These are the activations of a small neural network, seen along a few directions. Each row is one input.
In each table, some parts of the input vary, and every possible input appears once, in random order.
A made-up example of a description, with smaller parts first: ring(8) and (point or (values(2) and line(4)) or line(9)).
Shared parts are said once, and a part with two or three values counts as separate values.
In the rows, zero is written as 128.

Other details of the inputs vary at random and push rows far along two fixed directions, the same in every table; ignore that.

A family of inputs:
row 1: [133 146 130 135 118 132 113 131 110 126 123 129 102 133 126]
row 2: [138 145 122 132 113 127 125 135 113 112 108 131 117 131 113]
row 3: [118 128 124 128 113 115 132 111 128 115 141 109 114 128 131]
row 4: [120 135 127 131 119 122 126 113 127 116 134 110 112 130 127]
row 5: [128 117 128 122 108 125 124 121 133 119 144 138 110 125 137]
row 6: [126 129 125 124 125 122 118 120 122 123 137 119 104 132 126]
row 7: [122 125 118 128 112 123 137 116 141 109 135 115 126 121 128]
row 8: [103 102 126 136 155 106 144 147  99 186 161 132 175 148 130]
row 9: [129 137 126 128 120 123 115 123 118 124 133 124 105 135 126]
row 10: [107  98 126 129 158 100 143 154  98 176 151 140 182 147 121]
row 11: [136 144 168 119 228 199 102 124 201 169  92  90 124  89 138]
row 12: [164 143 114 121 136 110 142 109 118 116 115 129 125 114 139]
row 13: [129 133 124 134 105 137 134 124 139 109 123 136 128 127 135]
row 14: [113 115 121 141 151 109 147 157  95 174 135 141 189 152 114]
row 15: [129 139 135 135 101 136 127 122 124 116 127 135 118 131 139]
row 16: [133 128 117 122 120 119 128 126 128 108 122 119 120 129 114]
row 17: [107 131 133 157 143 116 145 151  82 184 138 138 179 152 128]
row 18: [123 122 133 130 108 130 131 114 142 115 138 127 118 123 136]
row 19: [136 142 128 128 117 124 114 136 107 114 113 136 107 130 118]
row 20: [138 129 132 121 107 130 119 134 118 110 120 150 116 130 129]
row 21: [126 118 125 119 117 121 122 118 131 119 146 123 108 126 132]
row 22: [161 139 123 115 141 110 124 108 115 123 117 132 114 112 142]
row 23: [112 104 134 143 143 123 140 156 101 185 151 157 181 150 142]
row 24: [111 128 147 122 184 177 119 139 193 141 115  93 132 108 114]
row 25: [134 115 121 121 106 123 136 126 141 105 127 139 124 123 125]
row 26: [154 138 120 121 137 117 121 100 114 137 123 124 107 116 153]
row 27: [131 121 116 119 117 114 132 125 133 106 129 117 122 127 118]
row 28: [111  95 121 135 149 109 154 153 110 171 147 138 194 143 120]
row 29: [135 133 133 128 105 136 120 129 120 121 130 142 109 132 139]
row 30: [119 123 127 127 110 120 132 111 133 115 142 115 117 125 133]
row 31: [125 123 121 131 104 129 139 117 144 109 132 130 127 121 132]
row 32: [140 148 160 121 236 204 113 132 209 161  89  94 136  86 131]
row 33: [126 146 118 135 112 122 130 120 125 112 124 118 123 131 121]
row 34: [137 124 123 125 106 131 132 132 135 106 118 145 126 129 129]
row 35: [128 154 122 139 113 132 128 127 119 116 113 124 118 129 119]
row 36: [128 119 159 115 176 184 102 155 183 139 107 134 124 113 122]
row 37: [123 143 127 135 111 119 125 116 118 119 130 117 114 134 127]
row 38: [110 103 126 134 158 102 141 154  90 176 146 141 180 151 118]
row 39: [127 131 134 134 104 135 128 121 135 115 130 133 119 129 142]
row 40: [133 112 127 116 109 118 125 126 132 109 134 144 115 124 129]
row 41: [130 114 126 113 121 116 122 125 131 110 136 129 114 125 123]
row 42: [123 137 117 132 118 123 133 117 131 112 128 111 122 127 121]
row 43: [134 132 125 122 121 117 116 129 115 113 124 131 111 133 117]
row 44: [139 132 125 125 105 135 130 134 128 107 113 144 125 130 125]
row 45: [131 141 126 134 102 139 133 125 131 109 119 137 127 128 132]
Each input here is: ring(5) and (point or ring(8)).
The inputs of row 27 and row 24 match in every part but the ring(5) part. If row 12 is changed in the same way as row 27 into row 24, which row does it become?
Answer: row 32
The inputs of row 42 and row 4 match in every part but the ring(5) part. If row 45 is changed in the same way as row 42 into row 4, which row does it become?
Answer: row 15
Which other rows agree with row 43 in the ring(5) part? List them by row number.
Answer: row 10, row 19, row 20, row 22, row 36, row 38, row 40, row 41
A walk changes only the ring(8) part. It starts at row 23 and steps to row 29. List the rest of the walk in order.
Answer: row 1, row 9, row 6, row 8, row 21, row 5

A family of inputs:
row 46: [174 150 109 127 169  83 142  83  74 164 118 118 132 112 161]
row 47: [ 95 106 171 130 234 223 123 164 236 187 121  97 179 104 111]
row 48: [124  94 115 122 111 104 149 124 129 130 156 142 145 129 140]
row 49: [ 91  91 172 110 250 191  98 170 211 195 133  87 152 114 100]
row 50: [156 172 105 145 167  91 150  87  80 162 117 104 149 119 155]
row 51: [139 123 126 129 117 119 132 149  94 134 126 163 141 139 130]
row 52: [117 112 119 137 102 117 159 124 129 124 136 139 165 136 140]
row 53: [138 170 141 119  94 165  87 107 173  55 100  95  31 115 113]
row 54: [144 144 139  99 102 149  81 100 172  51 115 103  20 100 120]
row 55: [118 142 120 149 104 121 129 146  90 140 123 140 141 150 120]
row 56: [131 127 123 130 116 114 118 145  85 142 130 158 131 149 126]
row 57: [126 139 120 147 101 124 142 145  96 129 120 148 147 143 123]
row 58: [131 126 120 142  97 121 153 136 116 121 121 152 164 134 131]
row 59: [159 131 132  90  90 155 104  94 199  38 109 121  48  90 141]
row 60: [124 122 129 129 121 108 119 141  90 142 145 143 128 150 125]
row 61: [101 128 124 143 108 109 135 128 101 135 146 122 135 144 118]
row 62: [ 95 114 115 133 111  99 141 123 114 129 161 102 139 145 113]
row 63: [141 111 122 124 111 112 143 139 114 126 128 169 157 132 137]
The inputs of row 50 and row 46 match in every part but one. If row 57 is changed in the same way as row 50 into row 46, which row does it become?
Answer: row 51
What is each input in this table made of?
Answer: values(2) and (point or ring(8))
Which other rows does row 47 become when the values(2) part takes its other values? List them by row number.
Answer: row 48

A family of inputs:
row 64: [112 102 130 129 142 119 128 142 117 157 152 133 148 139 129]
row 65: [135 124 136 131 141 121 129 149  97 155 123 157 150 134 131]
row 66: [126 150 148 123 133 182  97 135 172 106 104 111  85 118 115]
row 67: [131 153 142 126 135 182 113 123 184 102 101 104  99 108 126]
row 68: [132 145  99 135  27  74 136 105  64  68 137 146  94 152 131]
row 69: [135 146  91 135  29  75 136 108  64  68 137 144  94 153 128]
row 70: [122 133 130 146 132 127 144 138 114 149 121 141 168 136 132]
row 71: [109 109 127 133 141 115 149 130 128 149 146 124 164 131 131]
row 72: [124 142 146 122 135 168 115 117 189  97 112  97  98 104 117]
row 73: [123 109 128 126 146 115 143 127 123 153 137 136 164 129 138]
row 74: [151 138 143 108 145 161 112 112 179  98 104 115  94 101 133]
row 75: [148 146 105 103  43 106 106  84 140  20 127 111  19 116 122]
row 76: [121 139 144 119 136 170  99 133 178 100 114 102  84 115 103]
row 77: [110 120 122 142 133 123 148 138 126 149 139 121 168 135 120]
row 78: [118 145 143 140 221 132 115 132 105 210 121  85 146 130 120]
row 79: [102 116 137 140 133 125 132 148 116 151 142 129 154 145 112]
row 80: [144 126 122 134 147 122 145 136 109 153 119 151 164 126 136]
row 81: [142 132 138 108 145 163 110 110 187 104 113 109  91  98 135]
row 82: [121 107 127 123 146 117 127 144 114 157 141 140 151 138 123]
row 83: [154 137 137 108 148 163 112 116 182 100 102 113  94 101 129]
row 84: [155 132  93 120  41  62 135 103  65  73 142 152  88 145 139]
row 85: [141 126 129 135 145 121 144 133 107 152 120 153 164 126 141]
row 86: [133 153 151 123 134 173  94 135 167 102  96 121  86 116 116]
row 87: [129 131 136 111 146 162 115 117 195  99 116  97  93 101 120]
row 88: [114 101 127 126 146 115 129 145 117 154 148 132 150 139 122]
row 89: [104 107 133 130 141 117 133 143 118 151 149 131 150 142 119]
row 90: [143 125  97 118  40  58 132  94  69  73 149 150  89 142 140]
row 91: [140 156 143 128 136 179 110 121 181 104  94 114  97 106 127]
row 92: [126 110 120 125 146 115 143 129 123 154 137 134 164 128 134]
row 93: [111 100 134 126 144 115 128 141 116 153 148 133 150 138 126]
row 94: [113 130 130 143 132 130 147 138 117 147 126 131 170 138 129]
row 95: [138 125 129 131 143 122 129 153  99 156 123 155 150 134 128]
row 96: [116 131 121 143 131 130 147 140 117 147 126 130 169 138 126]
row 97: [160 148 140 116 146 170 112 117 171 105  95 126  93  96 136]
row 98: [125 141 144 125 136 175 115 119 192 103 114  96  96 104 120]
row 99: [134 117 126 132 145 123 146 131 120 157 134 140 162 132 142]
row 100: [136 130 146 105 144 165  93 124 177 109 116 115  79 108 123]
row 101: [117 104 124 131 144 119 145 128 129 155 148 127 161 129 139]
row 102: [125 133 123 146 135 129 145 141 116 149 120 139 168 137 128]
row 103: [128 113 136 127 143 119 129 146 108 155 134 146 150 141 130]
row 104: [117 132 132 146 129 132 128 152 105 157 127 146 151 146 125]
row 105: [119 103 121 128 148 115 146 131 129 152 144 126 164 129 133]
row 106: [129 115 132 129 142 123 129 147 110 160 138 145 148 142 132]
row 107: [119 131 129 143 132 129 129 155 105 153 124 145 154 146 118]
row 108: [105 108 130 133 139 122 133 144 119 157 152 130 148 142 122]
row 109: [133 125 143 107 148 159 111 110 191  98 117 102  94  98 130]
row 110: [160 144  97 127  38  70 135 104  56  78 134 164  87 139 146]
row 111: [110 110 125 135 141 121 149 130 131 155 149 124 161 132 132]
row 112: [157 180  80 138  77  42 142  56  46  92 143 100  84 132 152]
row 113: [103 118 132 142 129 128 132 147 115 155 146 129 152 146 115]
What is each input in this table made of?
Answer: values(2) and (point or (values(3) and ring(8)))
The inputs of row 102 and row 107 match in every part but the values(2) part. If row 72 is changed in the same way as row 102 into row 107, which row does it become?
Answer: row 79
The inputs of row 87 and row 75 match in every part but the values(2) part. If row 99 is changed in the same way as row 87 into row 75, which row does it become?
Answer: row 106
Which other rows does row 93 become when the values(3) part takes its other values? List them by row number.
Answer: row 64, row 88
Which other rows does row 110 become when the values(2) part takes its other values? List them by row number.
Answer: row 97
Which other rows does row 73 become when the values(3) part takes its other values? List them by row number.
Answer: row 81, row 92
Which other rows does row 68 become when the values(2) part takes its other values? List them by row number.
Answer: row 94
